Each row below holds a small network's activations on one input, seen along a few directions.
In each table, some parts of the input vary, and every possible input appears once, in random order.
Descriptions start from the smaller parts, as in this example, which fits no table here: one of 2 separate values, together with either a single point or one of 9 places around a ring or (one of 4 places along a line, together with one of 5 places around a ring).
Shared parts are said once, and a part with two or three values counts as separate values.

Other details of the inputs shift rows strongly along two fixed directions, in all tables alike. That doesn't count.

A family of inputs:
row 1: [ 0.58 -0.52  3.04 -0.35 -7.73  0.76 -3.60 -4.64 -5.99  0.48 -0.12 -2.14
 -1.88]
row 2: [-1.35 -3.24  0.01 -3.69  1.91 -0.97 -4.13  3.05  0.78  4.79  3.10  1.97
  4.57]
row 3: [-1.64  1.25  0.54  0.20  3.19  0.47  2.16  1.86  2.47  0.17 -1.48  1.58
 -0.64]
row 4: [ 0.17 -0.13  2.04 -1.58 -8.89  0.25 -4.22 -3.59 -5.38 -0.44  1.04 -2.72
 -1.01]
row 5: [-2.09 -0.34 -1.48  0.68  4.38 -0.79  1.63  1.96  2.84  1.52 -1.79  1.74
 -0.91]
row 6: [-2.41 -4.12 -1.23 -0.11  3.24 -1.61 -2.56  2.42  1.38  4.13  5.08  1.46
  4.18]
row 7: [-1.94 -3.86  2.66 -0.41  3.76  0.48 -3.51  2.12 -0.53  5.38  5.50  1.46
  4.98]
row 8: [ 6.15 -6.20  4.95 -3.52  4.02  5.46 -2.29 -0.92  4.35  7.03  6.70 -5.54
  1.41]
row 9: [ 1.91  1.82  1.53 -0.94 -8.33 -0.69 -4.35 -4.21 -6.83 -2.37 -0.63 -2.59
 -1.37]
row 10: [-2.96 -2.30  2.75 -3.62  3.20 -0.95 -4.84  2.69  0.89  6.56  4.72  0.79
  4.17]
row 11: [ 1.84  3.68  0.04  3.81 -6.67 -0.54 -0.40 -6.89 -6.81 -4.52 -3.36 -2.57
 -5.02]
row 12: [ 3.26  3.37 -4.25  3.60  0.97 -0.64  7.04  1.07  2.27 -7.77 -6.94  2.93
 -2.22]
row 13: [-0.40 -2.64  1.17 -1.43  4.26 -1.55 -4.33  2.89 -0.98  3.62  6.15  1.64
  6.10]
row 14: [-0.53  0.59 -1.15 -0.98  2.03  0.02  3.21  1.95  2.71 -0.68 -3.95  2.31
 -1.53]
row 15: [-1.21  2.13 -1.88  0.49  2.28 -0.35  3.71  2.57  3.36 -2.86 -1.28  1.62
  0.50]
row 16: [-2.05  1.91  2.21 -1.42 -6.80 -0.80 -4.06 -4.70 -5.04  0.97 -1.07 -3.91
 -3.53]
row 17: [-1.08  0.60  0.00  0.85  3.34  0.55  2.02  1.79  1.78 -0.28 -0.47  2.00
  0.68]
row 18: [-1.31  2.29  0.70 -0.02 -7.41 -0.56 -2.92 -5.28 -5.24 -1.07 -1.10 -3.55
 -3.57]
row 19: [ 0.09 -0.56 -1.57 -0.23  2.17 -0.07  2.10  1.99  2.06 -0.32 -2.27  2.89
  0.19]
row 20: [-0.44  3.57 -3.20  2.85  0.53  0.04  7.36  1.86  3.77 -7.21 -3.17  1.13
 -1.19]
row 21: [ 5.91 -4.67  3.68 -4.46  2.69  4.66 -1.95  0.92  4.43  7.17  7.54 -5.70
  1.99]
row 22: [-1.11  0.43 -3.37  2.70  4.04 -0.63  4.08  1.73  3.30 -1.47 -2.66  2.49
 -1.10]
row 23: [ 0.92  1.22 -0.87  2.78  4.06  0.05  2.82  1.73  0.72 -2.81 -0.99  2.30
  1.33]
row 24: [ 0.81  2.24  0.10  1.32 -6.75 -1.64 -3.38 -5.57 -6.87 -2.51 -0.10 -3.04
 -2.61]
row 25: [-0.91  1.58 -1.88 -1.78  0.52 -0.62  2.73  2.41  3.01 -1.73 -3.76  1.48
 -0.74]
row 26: [-0.23  1.88 -4.55  5.28  1.99 -0.33  7.68  0.80  3.56 -5.75 -4.69  1.96
 -2.78]
Each input here is: one of 2 separate values, together with either a single point or (one of 3 separate values, together with one of 4 places along a line).
Change only the place on the line of 4 in row 2. List by row number the other rows that result.
> row 4, row 9, row 25
List by row number the other rows that have the choice among 2 separate values in common with row 26.
> row 1, row 3, row 5, row 7, row 8, row 11, row 12, row 14, row 17, row 19, row 22, row 23
Change only the choice among 2 separate values in row 11. List by row number the other rows that result.
> row 24
Change only the choice among 3 separate values in row 4. List by row number the other rows that result.
> row 6, row 20

A family of inputs:
row 27: [-2.45 -0.88 -2.32  0.88  3.40 -1.91 -0.29  2.45 -0.55  0.99  1.01  4.78
  3.60]
row 28: [ 2.85  1.21 -0.67  1.72 -1.23  1.62  2.50 -1.85 -0.38 -3.25 -0.75 -1.92
 -0.60]
row 29: [ 1.61 -1.13  0.86 -3.26 -1.83 -0.56 -1.80  1.01  0.44  0.65  1.72 -0.07
  0.94]
row 30: [-2.94 -2.43  2.13 -2.47  1.77 -0.98 -4.31  1.61 -0.14  5.61  4.93  0.80
  4.17]
row 31: [ 2.35 -1.93  2.61  0.41  1.25  1.11 -2.53 -1.17 -1.64  1.71  4.11 -1.26
  1.87]
row 32: [-0.22 -0.90  0.19  1.06  1.33  0.97  0.10 -0.91  0.48  1.80 -0.35 -0.31
 -1.16]
row 33: [-0.98  3.58 -1.66  3.24  1.37 -0.63  5.53  0.74  2.54 -5.12 -2.33  0.60
 -2.80]
row 34: [ 2.38  1.67 -5.12  3.64  0.97 -2.05  5.18  2.34  2.16 -6.47 -4.93  3.60
  0.01]
row 35: [-1.89  2.63 -2.86  2.69  3.20 -0.39  4.78  2.91  4.25 -4.14 -1.65  1.35
 -0.90]
row 36: [-3.42 -2.50  2.05 -4.23  1.10  0.06 -5.10  2.97  0.20  4.86  3.96  0.51
  4.51]
row 37: [-0.38 -2.14 -1.81  0.48  3.04 -2.68 -0.76  0.60 -0.45  1.49 -1.68  3.47
  1.25]
row 38: [-0.19 -0.01  0.29 -2.27 -0.06  0.90 -0.57  1.03  0.84  1.86 -2.06  0.06
 -0.71]
row 39: [ 0.62  1.73  2.82 -0.05 -7.24  1.34 -1.69 -6.52 -5.05  0.02 -2.18 -3.97
 -5.07]
row 40: [ 0.57  0.92 -2.42  3.95  3.27  1.45  6.80  0.35  3.54 -3.35 -4.34  1.18
 -2.94]
row 41: [ 0.70  2.27  2.77 -1.63 -7.74  1.44 -2.04 -5.52 -4.88 -0.03 -3.18 -3.82
 -4.83]
row 42: [ 2.37  2.58  1.57 -1.21 -9.08  0.72 -1.74 -4.64 -4.58 -3.30 -1.01 -4.21
 -3.54]
row 43: [-2.64 -1.31  2.10 -2.85 -0.78 -0.85 -3.59  0.85 -0.97  3.03  2.90 -0.62
  2.23]
row 44: [ 1.73 -1.77 -0.93 -0.20  3.01  0.47 -0.03  1.80  2.21  0.92  2.44  0.75
  2.95]
row 45: [ 0.26 -0.58 -0.06 -0.82  1.62  0.17  0.93  0.45  1.86  1.43 -1.04  0.47
 -1.48]
row 46: [-2.07 -0.56  0.61  1.64  4.39 -0.85 -0.02  1.89  0.71  1.86  2.91  0.29
  2.05]
row 47: [ 1.76 -0.45 -0.16 -0.70 -1.76  0.65 -1.33 -0.39 -0.58 -0.56  1.52 -1.68
  0.46]
What is each input in this table made of?
> one of 3 separate values, together with either a single point or one of 6 places along a line
Changing only the choice among 3 separate values turns row 45 into row 47. The same change can be made to row 37. Which row results?
> row 34
List by row number the other rows that have the choice among 3 separate values in common with row 36.
> row 27, row 30, row 33, row 35, row 43, row 46
